These are the activations of a small neural network, seen along a few directions. Each row is one input.
In each table, some parts of the input vary, and every possible input appears once, in random order.
A made-up example of a description, with smaller parts first: one of 3 separate values, together with either a single point or one of 11 places along a line or (one of 4 places along a line, together with one of 5 places around a ring).
Shared parts are said once, and a part with two or three values counts as separate values.
(in the rows, 128 means zero)

Other details of the inputs shift rows strongly along two fixed directions, in all tables alike. That doesn't count.

Table:
row 1: [164 134 175 131  61 163 155 181 109 175 148  63]
row 2: [134 124 175 172  69 153 166 180 131 160 157  64]
row 3: [ 83 121 112  75 110 106 113 126 134  67 128 146]
row 4: [132 162 128 222 220 141 107  70 111 179 126 134]
row 5: [103  91 110  72  37 106 175 181 152  74 113 100]
row 6: [ 68 147  89 111 169 104  89  72 114  76 117 187]
row 7: [123  92 125  30  46 109 187 155 138  96 130 138]
row 8: [171 104 184 159  97 149 161 179 144 161 140  56]
row 9: [166 135 169 168 174 147 116 140 127 177 138  97]
row 10: [ 65 145  61 136 160 101 128  67 122  94 106 189]
row 11: [108  93 144  52  50 109 141 178 144  61 136 112]
row 12: [122 143  71 101 195 110  87  92 117  89  84 178]
row 13: [ 80 116  90  96 102 102 161 121 142  78 118 153]
row 14: [165 130 156 180 160 148 117 140 125 171 115  84]
row 15: [132 106 115  66 145 101 131 133 140  93 112 160]
row 16: [ 76 153  76 112 156 107  73  84 108  71 100 168]
row 17: [111 110  71  74  91 112 111 137 121  87 119 159]
row 18: [156 139 182 160  44 158 140 171 140 158 160  72]
row 19: [ 99 132  99  89  84 113 138 106 152  75 126 166]
row 20: [142 165 131 216 230 148  92  83 111 184 122 121]
row 21: [ 88 141  48 112 161 119  88  79 108 102 120 195]
row 22: [ 98  83 153  46  56  97 152 164 152  71 145 135]
row 23: [123 134  66 103 199 103  94  88 127  81  76 173]
row 24: [126 196 118 198 187 168 100  74  79 192 136 132]
row 25: [146 132 152 183 157 145 134 129 133 170 135  89]
row 26: [131 100 113  60 140  91 133 130 143  95 111 170]
row 27: [183 109 208 130 107 153 145 198 139 179 161  69]
row 28: [ 95 144  44 116 156 118  83  82 101  94 112 195]
row 29: [114 108 121  58  31 114 160 157 170  69 136 126]
row 30: [106 137  88  93  77 115 128 115 146  68 116 152]
row 31: [150 165 129 219 223 151  89  86 106 177 112 119]
row 32: [184  97 212 139 118 133 157 179 145 182 160  85]
row 33: [155 177 131 202 220 156  66  95  93 184 111 132]
row 34: [176  94 206 148 114 132 166 174 148 180 158  78]
row 35: [126  94 104  76 146  91 147 124 153  82 103 148]
row 36: [155 127 185 125  73 160 173 164 116 177 165  87]
row 37: [123 137  65 108 198 105  86  88 123  89  67 167]
row 38: [152 104 184 143  75 159 147 175 122 182 187 104]
row 39: [153 131 146 184 146 147 125 134 127 165 115  83]
row 40: [153 102 189 148  73 156 148 171 122 192 188 109]
row 41: [133 199 115 203 181 169  96  77  72 187 128 129]
row 42: [149 126 163 187 158 134 142 119 131 180 143 109]
row 43: [ 98 127 102  90  81 109 140 103 154  82 126 173]
row 44: [ 94  90 112  66  48 106 184 174 160  73 127 111]
row 45: [150 162 144 201 233 140  92  84 108 183 128 142]
Description of these inputs: one of 5 places along a line, together with either one of 4 places along a line or one of 5 separate values.
Changing only the place on the line of 5 turns row 40 into row 17. The same change can be made to row 34. Which row results? -> row 14
Which other rows does row 19 become when the choice among 5 separate values takes its other values? List them by row number. -> row 6, row 13, row 36, row 38
Which other rows does row 12 become when the place on the line of 4 takes its other values? List them by row number. -> row 8, row 23, row 31
Which other rows does row 29 become when the choice among 5 separate values takes its other values? List them by row number. -> row 3, row 21, row 24, row 44
A walk changes only the place on the line of 5. It starts at row 26 and steps to row 15. List the rest of the walk in order. -> row 27, row 12, row 33
A walk changes only the place on the line of 5. It starts at row 42 and steps to row 4. List the rest of the walk in order. -> row 25, row 8, row 39

Table:
row 46: [141 158 140 202 224 144  61  94  95 176 128 140]
row 47: [129 191 104 227 173 166  95  78  90 185 129 132]
row 48: [156  98 149 104  56 137 182 184 143 135 127  69]
row 49: [163 148 160 201 128 168 142 140 110 198 136  71]
row 50: [136  83  75   4  91  95 134 159 147  53  84 148]
row 51: [192 119 183 139 108 163 126 183 120 186 144  72]
row 52: [125 112 176 100  37 140 149 185 135 121 167  91]
row 53: [103 146  88 144 157 125 121  79 124 128 130 173]
row 54: [133 173 129 215 220 144  89  89 109 170 117 120]
row 55: [115 166 126 232 208 144  95  77 100 177 124 128]
row 56: [146 106 148  83 110 113 117 160 154  89 116 108]
row 57: [152 120 187 173  98 148 156 168 139 167 150  57]
row 58: [142 119 191 172  85 152 152 165 138 174 177  86]
row 59: [103 151  99 156 161 117 113  86 136  98  95 132]
row 60: [131 163 134 213 230 140  95  84 105 177 127 136]
row 61: [114 155  45 124 199 116 102  75 112 105  70 167]
row 62: [167  88 182  88  85 127 138 199 150 124 142  79]
row 63: [170  96 156  94  75 136 172 197 145 136 122  72]
row 64: [101 185 136 211 182 157  76  74  84 180 162 155]
row 65: [ 95 113  75  67 114  88 145  95 148  76 114 196]
row 66: [ 86  85  83  48  65  87 152 145 158  44 111 155]
row 67: [142 131 196 147  79 163 145 160 116 188 194 101]
row 68: [109 135  89 139 178 117 131  78 124 126 112 160]
row 69: [152 146 177 154  62 174 139 170 101 181 172  81]
row 70: [110  98  72  51 153  87 147 112 148  68  93 174]
row 71: [110  77  92  29  93  75 180 128 164  61 103 166]
row 72: [127 133 125 129 149 115 122 126 147  99 101 114]
row 73: [143 135 193 181  73 157 144 163 147 155 158  69]
row 74: [120 101 180 101  39 137 148 188 131 128 171  98]
row 75: [109 143 131 114 119 125 122 102 115 140 155 172]
row 76: [111 139  76 118 222 103  71  70 112  96  99 195]
row 77: [136 128 105 112 195 119  97  94 117 126 118 174]
row 78: [124 141  81 109 224 101  82  57 111 112  99 216]
row 79: [ 84 146  61 147 206 102 105  54 119  99  95 181]
row 80: [106  73  90  32 105  76 153 157 161  42  90 144]
row 81: [135 102 166 117  44 134 164 184 156 121 154  81]
row 82: [ 75 135  86  68  90 105 113 109 137  43 109 166]
row 83: [124  75  99  18 111  74 173 141 164  59  99 170]
row 84: [155 159 157 206 109 174 133 139 108 196 153  87]
row 85: [151 145 177 153  62 173 139 170 101 180 172  82]
What is each input in this table made of? -> one of 5 places along a line, together with either one of 2 separate values or one of 6 places along a line
Changing only the place on the line of 5 turns row 54 into row 81. The same change can be made to row 63. Which row results? -> row 84
Changing only the place on the line of 5 turns row 62 into row 57. The same change can be made to row 76. Which row results? -> row 79
List by row number the other rows that have the place on the line of 5 in common with row 74. -> row 52, row 64, row 67, row 69, row 75, row 82, row 85
Which other rows does row 50 become when the choice among 2 separate values takes its other values? List them by row number. -> row 51

Table:
row 86: [ 78 128 143 131  96 112 136 130 132 107 145 127]
row 87: [124 121 116 123  70 128 131 136 131 121 139 140]
row 88: [147  65 152  31  83  94 159 180 187  57 126 119]
row 89: [106 180 113 191 153 155  85  98  87 137 134 115]
row 90: [ 90 101 129  77  51 102 193 143 152  90 134 124]
row 91: [145 133 170 188  79 181 136 165 112 192 166  76]
row 92: [139 125  76  79 163  89 124  96 142  82  73 172]
row 93: [ 85 141 122 186 139 126 128  99 111 157 152 145]
row 94: [135 146 198 174  79 160 130 151 141 168 186  85]
row 95: [114 146 118 176 124 145 118 105 130 161 166 145]
row 96: [109  77  93  41  25 110 171 186 138  60 129 110]
row 97: [122 146  76 119 205  94  65  73 127  82  76 187]
row 98: [124  56 159  52  95  90 169 183 168  71 121 111]
row 99: [106 151 127 147 103 149 101 125 115 118 126 118]
row 100: [117 101 105  46  29 118 183 173 139  68 119  98]
row 101: [149 136 114 170 197 144  99 116 115 170 109 126]
row 102: [122 204 113 218 168 158  95  54  93 172 124 152]
row 103: [133  73 148 114 140 108 164 156 143 126 131 121]
row 104: [196 115 195 189 137 151 124 166 127 203 150  88]
row 105: [130 144  74 108 194 114 114  93 127 109  70 152]
row 106: [138 135  83 106 180 109 129 113 123 110  81 129]
row 107: [169 106 201  91 132 145 112 144  95 191 182 131]
row 108: [145 109 119 131 174 122 128 114 145 133 128 149]
row 109: [ 81 172  61 133 147 114  72  60 116  78 100 192]
row 110: [ 83 167  93  85 133 129  96  98  81 117 160 227]
row 111: [162 100 200 150 130 131 182 165 143 170 144  80]
row 112: [128 126 106  91 164 114 103 132 138  94  88 130]
row 113: [178 119 193 153 132 147 124 190 128 169 142  50]
row 114: [149 153 179 181  77 183 152 152 116 187 151  69]
row 115: [117 183 130 193 143 152 122  73 122 169 148 140]
row 116: [129 119  82  78 174  94 139  87 156  78  91 176]
row 117: [146 119 107 143 177 129 114 140 114 151 109 113]
Changing only one part turns row 112 into row 99. The same change can be made to row 103. Which row results? -> row 93
What is each input in this table made of? -> one of 2 separate values, together with either a single point or (one of 3 separate values, together with one of 5 places along a line)
Which other rows does row 94 become when the choice among 3 separate values takes its other values? List them by row number. -> row 95, row 115
A walk changes only the place on the line of 5. It starts at row 111 and steps to row 116. List the rest of the walk in order. -> row 92, row 105, row 106
Which other rows does row 113 become when the choice among 3 separate values takes its other values? List them by row number. -> row 106, row 117
Which other rows does row 107 become when the choice among 2 separate values takes its other values? List them by row number. -> row 110
